These are the activations of a small neural network, seen along a few directions. Each row is one input.
In each table, some parts of the input vary, and every possible input appears once, in random order.
Descriptions start from the smaller parts, as in this example, which fits no table here: values(2) and (point or ring(9) or (line(6) and ring(8))).
Shared parts are said once, and a part with two or three values counts as separate values.

A family of inputs:
r1: [ 20  13   3  -3   5  -5  -1   8 -24   1  -6   0  -7  12  -7]
r2: [  2   6 -18  -5 -19  10   3  33  10  -1  18   2  34  13  -6]
r3: [ -7  -8 -17 -10  31 -14 -26 -24   9 -10 -13  -1  -7  10   9]
r4: [  7  -4 -24  -9  35 -28  -1 -17  13  10 -12  -5  15 -23  15]
r5: [ -3  22  15   0  12   6   1   5  -7   9   0  -5 -12  16  -7]
r6: [ -4  -9   2   8 -12 -19  -7  -1   0 -11 -10   1  -7 -12  -9]
r7: [ -5 -23  -5 -11 -21  21   9  15   7   2  31  -3  13   6  13]
r8: [ -8  12  23  -1   7   8   6   2  -1  17 -16   7  -4   6   5]
r9: [  7   0   9   8  -8 -10  13  -4  -2  -2 -21   3  -2 -13  -1]
r10: [-24  12   3  11   0   3 -16  -1  -7  -4  10  -7 -19   2 -10]
r11: [ 44  -3 -25   0  15  12 -11 -27  15  -9 -14   8 -10 -12  11]
r12: [ 10   7  14 -10  -1   2   7   0 -21   0 -20   4   2  -6  -3]
r13: [  2 -23   2  10 -15  30  13   3   5  -5  32  -6  16   8   8]
r14: [ -4  -6 -17 -10 -18  14  17  29   3   0  26   2  20   8   3]
r15: [-20  -3  15  14  -2 -16  -6 -10  12   5   5  10 -10  -5  -5]
r16: [ -2   0  -1   4  -7 -14 -13  -2 -22 -13   5 -12 -15  -2 -12]
r17: [-17   5  20   4  -3   1  10  -8  10  12 -15   3  -7  -9  -2]
Describe the family of inputs behind these rows.
> values(3) or line(4) or (values(2) and ring(5))
Start at r2 and move only the line(4) part, one step at a time. The first step leads to r14. Which rows follow, in order?
> r7, r13

A family of inputs:
r18: [-13  11  10  -7  18  -3   7  -6   4  10 -11  10  -2   0   4]
r19: [ -2  16  14  12  -3 -10 -12   5 -18  -2  -7  -1 -25   0 -10]
r20: [ -6  -6  -6   4 -23  16   1  10  14   1  25   5  16   4  -3]
r21: [ -3   3  14  14  -1 -13 -11  -7 -13 -11 -16  -2 -22  -4 -13]
r22: [ 16 -18 -26   0  23   1  -6 -46  14  -5  -4  -5  -9 -27  22]
r23: [  0   0  19   1  14  -4   1 -15   7   3 -20   6  -1  -1   0]
r24: [ 36  -4 -20 -10  12 -17   3 -10  10   4 -23   3  20 -25  11]
r25: [  8  18  14   0   1   8   1   7 -12   0 -13   8 -13   1  -6]
r26: [-13  -1  15  11  10 -21 -10 -18   2  -1 -15  -1 -13  -5  -6]
r27: [ 23  -2 -44 -13  30 -19 -24 -21  13 -15 -16  -2   0   5   7]
r28: [ 11 -14  -8  -6  -9  13   6  13   8   2  23  -9  18  16   1]
r29: [ 13   6  22   4   2   5  -1  -3  -6  -5 -21   4 -10   1  -8]
r30: [-12  -4  -3   1 -28  13  10  14  -6   1  14  -2  12   1   2]
r31: [ -8 -10  -1  -5 -20   8  10  20  -8   0  14  -5   9   5   7]
r32: [  6 -15  -5 -10  -2   9   9  19   0   0  22 -11  14  14   3]
r33: [-6 20  7 -5  8  8  6  4 -8  8 -5 12 -8  1 -2]
r34: [-10  -5  -5   5 -26  14   6  11   3   1  21   4  14   2   2]
r35: [-16  21   8   9   6  -9  -8   1 -13   3   1  -1 -17  -1 -11]
r36: [-25   8   6   5  18 -20  -6 -11  -2   4  -6   0 -11  -5  -6]
r37: [  5 -10  -7   0 -16  15   3  12  14   1  25   1  18  11   0]
r38: [ -4 -12  -4 -11 -12   8  13  20  -4   0  14 -12  10   6   4]
Describe the family of inputs behind these rows.
> values(3) or ring(8) or (values(2) and ring(5))
Which other rows does r18 become when the values(2) part takes its other values? List them by row number.
> r36

A family of inputs:
r39: [  1 -15 -27   7 -12  14  -5  12  13   1  41 -15  21   8   3]
r40: [  0 -16 -30  -4  28 -25 -23 -26   8 -11 -10  -9 -11  -2   7]
r41: [-28 -16   2  17 -13  -2   5 -20  17   5  19  -4   0 -10   9]
r42: [ 26  -5 -34 -12  24 -22  -9 -22   5  -7 -21  -6   0  -7   8]
r43: [  1  16  44   7  -1   9  13   4  -6  24 -13  16 -14 -13   1]
r44: [-21 -10 -16   5  12 -30 -28 -28  -2 -16  -6 -11 -19  -4   0]
r45: [ 20  -6  11  -7   1   5  23 -16  12   6 -21  14  24 -32  12]
r46: [ 11  30  17  -2  27 -17 -10  -5 -20   0 -31   6 -30   3  -8]
r47: [ 17 -26 -33 -17 -17  18   9  20   3  -8  24  -9  33   8   7]
r48: [-38  -6  23  19 -12  -3   4 -15  10   7   6   8  -9 -12  -8]
r49: [ 32   4 -17 -20  30 -18 -12  -8  -4  -7 -36   3  -6  -9  12]
r50: [ 30  -1 -12 -17 -12  13  15  29   2  -7  11   1  38   5   8]
r51: [-14 -15 -15   7  -3   9   7 -23  21   7  17  -4  14 -16  20]
r52: [-17  14  12  12 -29  15   7  33 -16  -1  27  -8   2  21 -17]
r53: [-27   4  31  11 -11  -4  11  -3 -11  13  -4   6 -11 -12  -1]
r54: [-26  -5  -1  12 -29  14   0  21 -10  -8  39 -14  -3  24 -10]
r55: [ 25  22   8 -19  30 -15 -13  -1 -15  -4 -43  13 -15  -4  -6]
r56: [-15  23   8   5  18 -25 -13 -10 -14  -2 -24  -3 -33  10 -18]
r57: [ 29  12  11 -10 -10  28  11  41  -5   0   6   4  17  23  -8]
r58: [-26   9  -2  18  17 -19 -26 -19  -5  -9 -12 -11 -34   8 -13]
r59: [ 11 -24 -13 -11   1   5  12 -16  21   9  -5   8  19 -23  18]
r60: [-19 -18 -14   5 -22  15  -7  11   7 -12  48 -12   7  23   1]
r61: [ 17  12  28  -8   2  13  14   5   4  18 -24  23   5 -15   0]
r62: [  9  17  20   5 -20  21  15  36 -17   2  14   6   7  24 -15]
The inputs of r42 and r47 match in every part but one. If r58 is changed in the same way as r42 into r47, which row does it become?
> r54
Describe the family of inputs behind these rows.
> values(3) and ring(8)
Which other rows does r50 become when the values(3) part takes its other values? List them by row number.
> r45, r49
Which other rows does r61 become when the ring(8) part takes its other values? List them by row number.
> r41, r43, r45, r48, r51, r53, r59
Which other rows does r56 become when the values(3) part takes its other values? List them by row number.
> r52, r53

A family of inputs:
r63: [-30  30  40  19  11 -29  -5 -10 -26  11 -32  10 -41 -13 -17]
r64: [ -5  -9  12   4 -26  36  18  14  15   9  38   4  15  10   8]
r65: [ -1   3 -40   2  28 -23 -17 -30  15  -2  -2  -1  -8 -19   8]
r66: [-26 -15   7  -2 -18  26  11  19   9  -2  43  -9   8  25   4]
r67: [  8 -22  -7   4 -30  17   8  27  -6  -9  35 -15   8   7  -2]
r68: [ -2 -17  -3   8  16 -22  -6 -48   9  -9 -39   1 -18 -24   6]
r69: [-34  32  34  19   7 -35  -6 -17 -20   8 -30   5 -39 -27 -16]
r70: [ -5 -21  -9   2 -24  16   4  24 -12  -8  45 -18   8  18  -2]
r71: [ 11 -13  -9  -8 -34  11  11  40 -10   0  20  -5  28   5  -4]
r72: [ 20   7   9 -10  30  -4   6 -24 -10   0 -43   2 -21 -10   9]
r73: [ -3 -14 -10  -9 -27   4   7  38 -14  -7  26 -11  24  16  -1]
r74: [ 12   6  -2 -12  43 -13   7 -29  -3   6 -35  -3  -8 -24  17]
r75: [ 16 -18  -4   3 -35  28  10  22   0   2  32  -9  13   0   1]
r76: [ 10  -8 -21  -3  36 -39 -13 -33  20   2 -22  -6   3 -12   5]
r77: [-22 -12  10   0 -21  36  13  12  13  11  44   1  16  18   4]
r78: [  9  -2   0  -4 -35  21  22  33   7   7  16   9  32   1   1]
r79: [ 16  -6  -7  -6 -35  15  18  35  -7   4  17   0  32   0  -5]
r80: [  1 -12 -13   0  34 -24   0 -43   7   2 -34  -6  -6 -28  19]
r81: [-23  29  37  15  18 -24 -12  -2 -25   4 -32   7 -40   5 -24]
r82: [  9 -12   6   4 -31  34  17  19  10   5  32  -3  15   1   8]
r83: [ 22   8  -7 -14  45 -23 -10 -17  10   4 -23   2   0  -5   4]
r84: [-24  -5  -1 -10 -23  15  16  29   2   5  28   0  27  23  -4]
r85: [-15  41  34  18  25 -13 -20   1 -21  -6 -29  -3 -34  10 -27]
r86: [-16 -13  -4 -10 -24   8   7  38  -5  -5  31  -5  24  23   0]
r87: [-19 -19  -2  -3 -19  17   6  24  -5  -5  48 -16   7  25   2]
r88: [ -5  -1   7  -5 -30  24  20  28   9  12  25  14  36   7   1]
r89: [ 15  20 -29  -8  35  -7 -15 -13   7   6  -9   1  -3 -14  10]
r90: [-21  -1   5  -9 -26  23  21  29  10  11  26   9  31  18  -1]
r91: [ 29   8   1 -11  29 -14 -10 -12   3   2 -34   3 -13   9  -3]
r92: [ 20  23 -15  -4  24   6 -16  -9  -1   0 -16   9 -16  -4   1]
r93: [ 11   2  16   0  13  -6  -2 -33 -12 -10 -44   4 -22 -20   4]
r94: [ 21   2   9   1  17 -17 -13 -22   3 -13 -30  10 -20   9  -9]
r95: [ 10 -13 -10   7  16 -29 -26 -35  21  -8 -31   3  -6  -8  -3]
r96: [ 13  16 -10   9   8   2 -20 -20  -3 -15 -16   9 -23  -4   0]
r97: [ -3   2 -25  11   5 -17 -31 -37  12 -11  -6   8  -9 -14   5]
Describe the family of inputs behind these rows.
> line(4) or (values(3) and ring(5)) or (values(2) and ring(8))
Start at r69 and move only the line(4) part, one step at a time. The first step leads to r63. Which rows follow, in order?
> r81, r85
Which other rows does r78 become when the ring(8) part takes its other values? List them by row number.
> r71, r73, r79, r84, r86, r88, r90
